A small network was shown many inputs. Here are its activations along a few directions, one row for each input.
Each table varies a few parts of the input and shows all the possible inputs, shuffled.
Descriptions start from the smaller parts, as in this example, which fits no table here: one of 3 separate values, together with either a single point or one of 9 places around a ring or (one of 4 places along a line, together with one of 8 places around a ring).
Shared parts are said once, and a part with two or three values counts as separate values.

Other details of the inputs shift rows strongly along two fixed directions, in all tables alike. That doesn't count.

Table:
x1: [ -5 -34  -4   1  13 -23   8 -17 -10  15   7]
x2: [-36  58   1 -38   8  44  20   4   6 -76  -2]
x3: [ 70 -47 -59   8  50  10 -35  52 -16 -55 -22]
x4: [ 42 -23 -58  10  52  21 -23  23 -12 -15 -29]
x5: [-10 -20  23  22  -4 -21 -13 -42  10 104   8]
x6: [ 17   8 -18 -15   3  28   6  27 -11 -51  -1]
x7: [-19  27  12   2 -18  -2  35 -15   0   7   5]
x8: [ 18 -24 -14  46 -23 -32   5 -24  -2  56   3]
x9: [ 13  17 -27 -12  -8  11  13  38 -12 -76 -16]
x10: [-25  10  73 -20  -9  -3  25 -16   1  46  31]
x11: [-53  43  74 -37 -22 -11  32  -3   7 -13  15]
x12: [ 23 -34   0  38 -40 -33  -3  -9  -3  55  11]
x13: [-15  29   0 -10  11   2  27  11 -13 -13 -21]
x14: [ 55 -28 -93  28  28   5 -38  24  -3 -58 -32]
x15: [ 57 -44 -63  49  21 -32 -13  20 -26  19 -39]
x16: [-57  62   6 -47   8  55  -6  -6  30 -79   5]
x17: [ 25 -40  15  32 -17 -50  -6  -2  -7  51   4]
x18: [-58  65  34 -49  13  39  23  -2   5 -35  -3]
x19: [-30   3  48 -18 -13 -13 -24 -14  23  13  17]
x20: [-20   3  17  -8 -29   3 -26 -14  23   5  18]
x21: [  8 -33  33  19 -24   0  -4 -33  10 100  41]
Each input here is: either a single point or (one of 4 places along a line, together with one of 5 places around a ring).

Table:
x22: [ 25 -23 -37  28 -20 -12 -18   2   2 -40  -3]
x23: [-78  84  72 -70 -30  43  28  17  15 -64  15]
x24: [ 13  -6  32  39 -15 -47  44 -41  -6 123  14]
x25: [ 39 -23 -46  15  49  22 -42  43  -1 -57 -24]
x26: [ 35 -43  -5  30 -24 -33 -16  -5  18  26  14]
x27: [  3   3 -47  13  33  35 -27  16   3 -63 -27]
x28: [-10 -25  33  10  -1 -21  34 -19 -25  61  22]
x29: [-56  17  31 -12 -37 -10 -15 -35  11  28   2]
x30: [-105   83   46  -49    0   49   -6  -17   54  -52    9]
x31: [  8   1 -36   9  39  31 -36  28  -1 -63 -17]
x32: [ 28 -40  -6  26   1 -11   0 -49   6 124  28]
x33: [ 12  -5 -59 -10  37   5  22  37 -16 -69 -27]
x34: [ 39 -19 -37 -11  30  19 -22   2   6  -6  -5]
x35: [ 29 -29 -56  13  31   0  22  23 -37 -44 -26]
x36: [-58   1  86  -9 -50 -34  -6 -57  32 122  29]
x37: [-35   5  66 -11 -20   6   1 -68  11 106  54]
x38: [-87  95  46 -61 -32  45  39   5  25 -56   8]
x39: [ 52 -13 -45   6  10  14  12  51 -18 -32 -27]
x40: [ -5 -14  17  16  15   8 -17 -14  26  46   5]
x41: [ 47  12 -34  -5  36  -6   4  51 -26 -85 -38]
x42: [ 51   6 -62  21  30  -5  13  30 -35 -67 -45]
x43: [ 36 -14  17  27   2 -39  29 -11 -11  70  -4]
x44: [-107   80   41  -67  -31   17  -15  -12   42  -59   -4]
x45: [ 31 -57  21  54 -40 -47 -11 -33  -1  93  39]
x46: [-22   2   5  -9 -14 -11 -32   1  -3  -5  -5]
x47: [ 30 -20 -40 -17  42   4   8  54 -29 -86 -25]
x48: [-88  66  60 -57 -21  43   6 -61  30   1  33]
x49: [-27  46   1 -22 -17  38  28  16 -10 -55 -11]
x50: [-71  86  73 -40 -15   5  33 -17   4 -33  10]
x51: [ 26 -34 -21  36 -27 -32 -10 -10  16  29  16]
x52: [ 38 -65   6  33 -14 -47 -31  -9 -11  96   4]
x53: [ 50 -37  -6  41 -13  -9  21   9 -37  74   9]
x54: [ 63 -68 -14  46 -16 -42 -25   7  -2  34  16]
x55: [ 57 -21 -55 -14  44  26 -34  28 -11 -53 -13]
x56: [ 38 -34 -46  -1  38  -7  17  38 -20 -41 -26]
Q: Changing only one part turns x32 into x55. The same change can be made to x44. Which row results?
A: x52
Q: Describe the family of inputs behind these rows.
A: one of 5 places around a ring, together with either one of 3 separate values or one of 4 places along a line
Q: Which other rows does x43 become when the choice among 3 separate values takes its other values? List them by row number.
A: x39, x56

Table:
x57: [-11   5   3  -4   6   6  -6  -5   5   9  -4]
x58: [-7  2  9 -7  8  7 -9 -1  4  8  1]
x59: [-5 10  3  0 -5  7  9  0 -1  6 -1]
x60: [ -5  -1   3  -2 -10  -1  -3  -7   6  -2   9]
x61: [-9  9  2 -2  3 -2 14 -6 -5  4 -4]
x62: [ -8   0  11  -4  -1  -3 -14   1   7   3   1]
x63: [ 57 -51 -47  44   4 -21 -12   1 -15  35  -7]
x64: [-7 -3 10 -8 10  6 -5 -3  4  4  6]
x65: [-3 -1 15 -6 -3 -9  6  2 -2 -2  3]
x66: [ -6   5   1   0 -13   1  -7  -4   8   3   1]
x67: [-1  5  6 -5 -3 11 -4 -2  4  6  6]
x68: [-15   1   1   1  -2  -6  -9 -10   7   1  -2]
x69: [ -2  -1  12  -2 -10  -2   4   2   1  -3   8]
x70: [-12   2   4  -1  -3  -4 -12  -4   8   4  -4]
x71: [ -7   8   8  -2  -6 -10   5   2  -1   3  -6]
x72: [ -8   6   2   5 -13  -4   6  -5   1  -1   1]
x73: [ -2   5  11   0 -12  -1   1   5   1   0   4]
x74: [ -6   7   5   3 -14  -2   3   2   2   2  -1]
x75: [  23   17  -52   -5   30   14  -19   41    0 -105  -34]
x76: [-5  4  4 -2 -2  6 14 -3 -3  2  7]
x77: [ -7   1   9  -4  -4 -12   9  -2  -3  -2   2]
x78: [-5  8  0 -2 -4 11 -1 -6  5  7  1]
x79: [ 51 -51 -45  41  22 -17 -10   0 -18  43 -12]
x80: [-3  5 14 -5 -5 -9  2  5 -2  1 -2]
x81: [-7 10  6 -4  2  0 10  0 -4  8 -6]
x82: [-10  -1   4  -6   8   4  -1  -8   3   4   4]
x83: [-8  8  0  2 -4  5 12 -6 -2  3  1]
x84: [-2 13  6  3  8  4  4 -7  7  5  0]
x85: [-2 -3  9 -4 -9  1 -6 -3  7 -2 11]
x86: [  21    9  -59  -16   28   29  -14   38   -6 -102  -25]
x87: [-3  7 12 -7  4  1  8  4 -5  6 -2]
x88: [ -2   3   8  -3 -11   2  -9  -1   7   1   6]
x89: [-1  2 10 -4 -1  8 10  0 -2  1  8]
x90: [ -8   7  -4   0  -3   8   2 -12   4   4   3]
x91: [ -8  -6  12  -6   1  -4 -11  -2   7  -1   6]
x92: [ 60 -52 -39  36  21 -22   7   9 -28  40  -9]
x93: [-1  0  7 -7  0 11  0 -5  4  3 11]
x94: [-11  -4   6  -4  -1  -6  -7  -7   6  -1   4]
x95: [ -5   1   6   0 -11  -4   8  -2   0  -3   7]
x96: [-10   6   4   0  -5 -12   8  -5  -2   0  -4]
x97: [-3  2 13 -9  6  0 11  1 -5  3  3]
x98: [-1  7  9 -3 -3  8  7  3 -2  5  4]
Q: Changing only one part turns x70 into x57. The same change can be made to x80. Which row results?
A: x87
Q: Describe the family of inputs behind these rows.
A: one of 2 separate values, together with either a single point or (one of 4 places along a line, together with one of 5 places around a ring)
Q: Which other rows does x83 become when the choice among 2 separate values takes its other values? List them by row number.
A: x72
Q: Which other rows does x74 become when the place on the ring of 5 takes its other values? List them by row number.
A: x69, x72, x73, x95
